A small network was trained on made-up records. Each row is its average activation on records with the value named, seen along a few directions.
Related values have similar rows: they may be neighbours, one step apart, or belong to one group.
Random noise pushes rows far along 18 fixed directions. That doesn't count. These rows show it; they differ only by the noise:
[-455 -112 -172  111   60   60 -360   51   52  -30  154  -67 -262  209
    8   -5  305 -105   90 -359  324  583 -259  168  127 -109  135  225
   67 -397]
[  80 -312   45  -81  322 -123   41  -48  151   21  -77 -130 -237  506
   71  119   96  246   94 -282 -352  304 -249 -269  179 -283  124 -157
  100   77]
[-218 -103 -383   -9 -408 -330 -142  -75  268 -107   53   77 -195  162
    4  150 -144 -143  -24    2  400  127   10   82  284   40  -40    2
  124  288]
[ 159 -195  264 -163  -75 -171 -331   -9 -307   36   75  196  243  184
  407  123  101 -244  -80  -37  197   42  -52  347 -256 -378   -6  -61
  171 -111]
[-356   35 -295   50 -339 -106 -243 -343 -170 -252  -21  -68  204  103
  270  -72  -90 -513  -97  250  224  180   45  144 -163  174  191 -166
   38 -361]
[-172  -91  120   20 -166  294  -45 -167  194  -70   35 -120   65  614
  112  256  -59  -26 -189  -36   25  -55  -66  234 -339  105 -232 -186
  226 -146]
[ 111  -12  -89  263  121  -93   14   17  227  312  148  157 -411   76
 -340 -184  188  106 -304 -187 -178  254 -590 -438  340 -104  -18  273
 -226  -11]
[ -25  265 -205  223  280  239  101  115 -151  -21 -125 -334 -234  420
  181  557  -81   61  404   74 -187  360  369  247 -234  234  107 -261
  199  -23]
[-246  175    3 -402 -284   93 -118  -84  221 -239 -336  -79 -272  175
  237  -51 -172  238   28  187  157  192 -120  -56  -54 -293  -43 -470
  377  -46]
[-374 -274 -334  -76 -115   74  221  -57  201 -299 -191  411  143 -129
  -62 -403 -251  -86  113   78  102 -415   53  135  207  -17  217  -95
 -110  -82]
[ 163  -39 -103   81  -31  127  397  -89  123  -86  -89   63  -53  219
 -184 -233  216 -299   31   -6 -139  345   37   12   -3  -98  224   78
  233 -503]
[  54   61  203 -196   87  151  326   95  100 -187   51   -7  290   43
 -581    2  257  241  -57 -177   20 -280  143  200   60 -391 -230 -223
   61 -119]
[   8 -571  211  -11   42  -59   90 -153  341 -116  260  241  -50  123
  195 -333 -219 -313 -238   83  201   54  121  -82 -256   27 -286  -32
  218 -126]
[  84   92  -72 -246   34 -132 -136 -164  315 -250  -21  -68 -113  586
 -241   66 -160  -87 -211  140  273  -42 -167   54  158 -130 -201 -314
   82  249]
[ -98 -673  309  -55 -109 -155  -61   25   -2    4  216   24   89   18
   70  141   82  104  -99 -549 -234   97   89   12  106  -52 -210  -80
  -82  -45]
[-164 -389  250  157  -24   -1   47   68  394   79  -93  162 -150  191
  -29  236   21  165  -87 -200 -396 -102  136  -68   85 -224 -189  213
  153 -316]
[-132  -88 -183  193  146 -220 -159 -327  -21   97  167   96  -32  268
  -63   -9   22 -121 -332 -111  332  -14 -673  -74  155 -199   50  177
 -312  322]
[ 156   43  341 -131  119 -252  -33   14 -227  -43 -252  152  -40 -724
  -90   44 -262  215 -118  142  -75   12  313 -270 -101 -396  -25  -86
  -61 -272]
[ 153  -95 -127   13 -452 -468  135 -310  -12 -101  134   84   38  -78
   97    2 -200 -377 -315  257  169  227  196 -148  -42    6 -151 -302
  126  137]
[ 146  -94   41  -51   43  179  233  204   41  111 -170  442 -209 -252
  153 -268 -192  110  145   50   82 -243 -116  117   34 -133   50  131
  -32  245]


Field Saf:
y11: [-164   -8  113 -218 -415   60   18  -92   72 -136  -38 -173  -17 -366
  372 -413   41  -77   63  126 -166  218  196 -252  -54  227  -47 -129
  223 -223]
y10: [ 248  228   10 -225  -46  119  -16  211  -57   30  -22 -197  183 -135
 -328  -51  131  218  184 -134 -179 -308   43    7  267  360   39   83
 -224  276]
y7: [-251  -14 -462  110  -28 -175  318  147  107 -141   37   71  -46 -257
 -265 -125  114  -34  335  -57  151  -61  219  109  517  -17  117   75
 -126  282]
y9: [ -42   35  348 -146  217  -23  -68  -72 -135 -129  -60   54  103 -212
  175 -301  -19  -43 -116  125 -313 -319 -113  -18  254 -158 -246 -215
 -377  221]
y6: [ 194 -314  320 -231  177  167    8  152  187   15  130  257   19  115
  -85 -284   18    4 -109 -206   73   -2 -124   73  -55 -103 -112  -15
   19 -114]
y8: [-150  145  -51   52 -202   62  -51  137  234  167  106 -217  -96    2
 -108 -161  318  141  -11  -95 -233   82 -235 -295  265  208  -80  128
  -40   35]
y2: [-102  241  -82   19 -251 -100  269 -181  -60 -166 -227 -310 -116 -324
 -255  150  -23   30   26  -46   25  136  113  -88  265   20    3   41
 -121  180]
y12: [ -17 -279  321  -37   66  112 -159   37 -243   71   80  -20   60 -261
  246  141 -138   69   -7 -270  149  193  128  110 -337  128  -30   37
  -48  -65]
y5: [-122  134  -54  130   55  154  -30   76   97  -27  -78  107    6 -153
  -53 -197   46 -111   39  131 -154 -212   81   26  157  133   41  287
  -90 -237]
y4: [-294 -911  191  -33  226 -462 -101 -224    1 -185  -47  331  352    3
  315  265 -318  -32  -56 -312 -104 -201  387   42   26 -328  108  -25
  -59  -54]
y1: [-137  -42  -50  232  138 -103 -165   31 -157   98   42   79   78 -181
 -108   55   17   22 -110  -65 -352 -144  -48 -141  148   40   59   34
 -375 -175]
y3: [ 289 -229   44  -40   23   12  187  264  188  188    1  168 -229 -222
    8  192 -327  300  166 -139   19  111  389 -112 -136  286  -20  107
  203  226]
Saf is arranged as 4 separate groups.
List the group mates of y12, in the order listed.
> y6, y8
List the group mates of y4, in the order listed.
> y10, y3
List the group mates of y9, in the order listed.
> y11, y5

Field Rutom:
k11: [ 483  -23 -220 -488  -39  -70 -228  -21  166 -178 -273   49 -256  177
 -159  -99 -552  -16   37   59  424  489   19 -185 -162  344  439 -152
  274 -170]
k5: [ 219 -354  568 -280 -283  412  -94  140 -289  -48   -4  227  271 -173
  -43 -438  233 -376  -96 -490  169 -418 -279  716   94   92 -145  460
 -348 -129]
k12: [ 508  469    9 -446  307    0  -44  478 -383  153  126   75  202 -207
 -155  179  187  589  374  -90  499 -116   15  264 -108 -479   64 -236
  220  588]
k10: [ 240  157   53 -319  325 -108 -265  593  326  148  239  146 -124   60
 -219  -21  -57  490  134  253  221 -403  105  -96   12 -244 -340 -203
  228  404]
k1: [ -40 -337   66 -391  160  237   95  -74 -141 -442   91  639  272  -28
  134 -935  -56 -462 -125   22  245   26 -103  386    0 -250  105 -577
 -107 -374]
k8: [ 207  150  157 -220   10  919 -159   35 -346   72 -171 -115   32    0
  -48 -134 -273  248  -91 -332  126  231 -424  135 -704  698  314 -109
 -156 -454]
k7: [  37    4  104   73  476 -254 -448  113  158 -165 -107   73 -494  499
  -40  294    2 -214   18   86  -28  632  209  123  104 -498  -55  -48
  269 -634]
k4: [ 103  218  117 -135 -215  -73  -49 -220   15  -13  -98 -314   47 -407
 -127  165 -186  181 -122   81  272  -49  100 -239 -174  207  -11  288
   80  110]
k6: [-154  -32 -286  439  251  247   91   53 -856  299   11  351  308 -661
    3  143 -227  171  113 -381  -52 -190 -204  228 -131  446  485  107
 -856  206]
k2: [ 210  127  336 -356  -95  467   -4  244 -358  -32 -467  233  -97 -330
   95 -580  423 -352  331 -219  105  187 -278  571  150 -359  426  479
  -48 -567]
k9: [ 680  156  238 -237 -180 -195 -473  623 -460  257  -22    6 -149  -72
  394  414  -43  -55  308   45 -248   75  337  291   92  226 -112 -176
  -32  386]
k3: [ 609  -56  173  -75  480   23  436 -306   25  -57 -656   72  169  239
    9   27 -396   24   96  367 -445 -760 -107 -206 -151 -272  429  303
  -21  134]
Rutom is arranged as 4 separate groups.
List the group mates of k6, in the order listed.
> k11, k8
List the group mates of k9, in the order listed.
> k10, k2
List the group mates of k1, in the order listed.
> k12, k4
